These are the activations of a small neural network, seen along a few directions. Each row is one input.
In each table, some parts of the input vary, and every possible input appears once, in random order.
Descriptions start from the smaller parts, as in this example, which fits no table here: one of 5 places around a ring, together with either a single point or one of 11 places around a ring or (one of 2 separate values, together with one of 6 places along a line).
Shared parts are said once, and a part with two or three values counts as separate values.

A family of inputs:
row 1: [-2.20 -0.11 -0.25 -3.79  0.68  2.18 -1.29  4.55 -2.07 -4.41  5.69  1.03]
row 2: [ 0.85 -0.96 -0.53  1.25 -0.93 -2.66  1.11 -2.79 -0.87  3.08  0.48  2.95]
row 3: [ 2.24  2.98 -3.86 -1.37 -0.90 -0.42 -0.27  1.95 -1.02 -7.93 -0.05 -0.64]
row 4: [ 0.37 -0.46  0.75  0.74 -3.97 -0.72  3.12 -2.26  1.59  2.00  1.68  1.02]
row 5: [-0.43 -3.45 -1.08  3.52  0.47 -1.22 -0.08 -1.78 -1.52  3.06  0.36 -3.54]
row 6: [ 2.87  0.24 -4.34 -0.93 -2.36  0.12 -1.01  1.31 -0.82 -8.24 -0.05  0.19]
row 7: [-1.08 -2.49 -1.38 -0.26 -0.19 -2.17 -0.16 -1.62  1.46  3.83 -1.28 -0.68]
row 8: [ 0.69 -1.21  0.74  1.90  3.31 -0.04  0.83 -1.88 -0.65  2.85 -0.53 -4.07]
row 9: [-0.05  2.19  1.67  0.53 -1.35  0.06  3.40 -1.45  2.68  2.15  0.71  0.62]
row 10: [ 1.59  1.32 -1.71 -0.17 -1.68  0.48 -2.37  1.44 -0.12 -8.79 -2.54  0.43]
row 11: [-2.07  1.23  0.32 -4.12  0.94  3.39 -2.72  3.65 -1.69 -3.79  5.31  0.63]
row 12: [ 0.67  2.05  2.26  1.42 -2.11  1.17  1.51 -0.58  2.57  2.83 -0.33  0.77]
row 13: [-0.41  0.71 -0.29  0.89  1.04 -2.45  2.51 -2.83 -0.72  2.73 -0.32  2.68]
row 14: [-0.50 -0.62  0.33 -0.34  1.37  0.49 -0.56 -0.04  1.77  4.58 -3.72 -0.93]
row 15: [-0.86 -0.30 -0.20 -1.08  2.52 -0.94  0.99 -0.91  2.37  3.76 -2.44 -1.05]
row 16: [ 0.39  0.70  3.27  1.47 -3.22 -0.71  1.56 -0.40  1.95  2.19 -0.60  1.11]
row 17: [-2.73 -1.89  2.16 -2.58 -0.01  3.01 -3.60  4.18 -1.06 -5.25  3.42  2.04]
row 18: [-2.07  0.12  1.21 -3.20  0.55  4.44 -4.10  3.54 -0.94 -4.06  4.01  1.25]
row 19: [-0.27 -2.62  1.60  3.10  0.77 -0.29 -0.43 -0.32 -2.31  3.25 -2.58 -3.28]
row 20: [ 0.87 -1.61  1.23  2.46  2.05  1.58 -0.48 -1.09 -1.49  3.65 -2.12 -3.76]
row 21: [ 0.57  1.50  0.18  0.87  1.65 -1.59  1.99 -1.64  0.15  3.23 -0.66  2.43]
row 22: [ 1.22  0.00  2.00  1.44 -0.49 -2.46  0.09 -0.73 -0.86  3.36 -1.91  2.75]
row 23: [-1.06  1.41  1.03  0.38 -2.04 -0.49  4.49 -2.31  1.75  1.77  0.92  0.71]
row 24: [ 2.18  4.25 -3.23 -1.58 -0.50  0.76 -1.50  1.33 -0.67 -7.40 -0.40 -0.97]
row 25: [-1.38 -2.97 -0.57 -3.33 -0.63  2.61 -2.09  4.10 -1.72 -4.69  5.84  1.82]
row 26: [ 1.38  1.10  0.88  1.77  0.66 -0.56  0.44 -0.38 -0.04  3.91 -1.79  2.50]
row 27: [-0.84 -1.66  1.36 -0.53  0.16 -1.54 -0.88 -0.16  0.92  4.05 -3.89 -0.69]
row 28: [ 2.15  3.22 -2.62 -0.54 -0.96  1.90 -2.75  1.03 -0.01 -7.64 -1.98 -0.28]
row 29: [-0.40 -1.85 -0.11  2.79  3.02 -1.58  1.13 -2.16 -0.72  2.48  0.34 -3.99]
row 30: [-1.66 -0.80 -0.81 -0.70  2.17 -2.35  1.11 -1.76  2.07  3.45 -1.57 -1.01]
Q: The inputs of row 26 and row 22 match in every part but one. If row 28 is changed in the same way as row 26 into row 22, which row does it become?
A: row 10
Q: What do these inputs look like to the network?
A: one of 5 places around a ring, together with either one of 2 separate values or one of 4 places along a line
Q: Which other rows does row 25 become when the choice among 2 separate values takes its other values? List them by row number.
A: row 6
Q: Which other rows does row 19 become when the place on the ring of 5 takes its other values? List them by row number.
A: row 5, row 8, row 20, row 29
Q: List by row number the other rows that have the place on the ring of 5 in common with row 1.
A: row 3, row 13, row 23, row 29, row 30

A family of inputs:
row 31: [ 1.42  1.67 -2.61 -0.90  1.02 -1.30  0.31 -0.07 -0.22 -3.97 -1.25 -0.43]
row 32: [-0.05 -2.29  0.08  1.03  1.11  0.73 -0.64  0.96 -2.55 -0.17  1.17 -2.20]
row 33: [-1.74 -1.27  1.43 -2.76  0.53  1.20 -0.93  2.15 -0.08  1.74  2.46  2.40]
row 34: [ 1.82  2.63 -2.02 -0.86 -1.82  0.49  0.25 -0.11  0.19 -4.04 -1.39  0.40]
row 35: [ 0.53 -0.24  1.84  2.49  2.21 -1.26 -0.03 -2.22  1.83  7.44 -6.95 -2.25]
row 36: [-0.10  1.40  1.28 -0.45 -1.62  0.85  0.09  1.10  0.50 -2.39  0.18  2.15]
row 37: [ 2.26  2.82 -0.43 -0.10 -2.67  0.71 -0.42  0.40  1.43 -3.96 -0.52  1.55]
row 38: [-1.62  0.55  1.25 -1.21 -0.44  0.65 -1.81  1.04  0.06  0.12  1.96  3.17]
row 39: [ 0.26 -2.24 -1.18  0.81  0.27 -0.69 -1.34 -0.08 -1.62 -1.53 -0.44 -2.67]
row 40: [-2.87 -0.99  1.43 -1.60  0.70  1.40 -0.26  1.67  0.72  1.37  2.94 -0.39]
row 41: [-1.38 -1.02  0.90 -0.41  1.42  1.57 -0.36  0.68 -0.99  0.61  2.68 -1.49]
row 42: [ 0.88 -0.84 -2.64  0.65  0.94 -0.04 -0.87 -0.51 -0.64 -2.57 -0.76 -1.20]
row 43: [ 0.59 -0.17  0.66  3.30 -1.66 -4.32  6.01 -5.00  1.37  7.34 -0.08  0.97]
Q: What do these inputs look like to the network?
A: either one of 2 separate values or one of 11 places around a ring

A family of inputs:
row 44: [ 1.14  2.18 -0.70 -0.44 -1.07  0.14  0.03  0.18  0.77 -2.73 -1.21  1.20]
row 45: [-1.27 -0.21  1.27 -0.83 -0.86  0.41  0.96  0.12  0.61  0.95  2.71  1.79]
row 46: [-1.68 -1.98  1.08 -0.63  1.79  0.58 -1.28  0.87 -0.76  1.95  1.04 -0.33]
row 47: [ 1.36  1.60 -2.08 -0.32 -0.45 -0.47 -0.50  0.17  0.18 -3.60 -1.62 -0.57]
row 48: [-0.40 -1.18  0.41  0.21  1.24  0.94 -1.27  0.94 -0.89 -0.19  0.16 -1.82]
row 49: [ 0.55 -0.28 -1.09  0.57  0.59  0.27 -1.04  0.15 -1.21 -2.02 -0.38 -1.71]
row 50: [-0.35  0.90  1.08 -0.72 -1.98 -0.06  1.33  0.23  0.64 -0.08  1.74  2.68]
row 51: [-1.51 -2.17  0.99 -0.51  1.41  1.31 -1.59  1.14 -0.71  1.45  0.71 -1.45]
row 52: [ 1.30 -0.18  0.55  3.81  0.33 -3.44  3.31 -4.61  1.65  7.54 -4.66 -1.27]
row 53: [-1.46 -0.87  0.80 -1.01  1.04  0.50  0.16  0.53 -0.32  1.78  2.13  0.45]
row 54: [ 0.59  1.67  0.24 -0.54 -1.86  0.20  0.54  0.25  0.76 -1.09  0.67  2.23]
row 55: [ 1.73  0.51 -2.55  0.42 -0.17 -0.39 -0.66  0.02 -0.72 -3.96 -1.28 -1.23]
Q: What do these inputs look like to the network?
A: either a single point or one of 11 places around a ring
Q: A walk changes only the place on the ring of 11. It starts at row 54 and steps to row 50. List the rest of the walk in order.
A: row 45, row 53, row 46, row 51, row 48, row 49, row 55, row 47, row 44
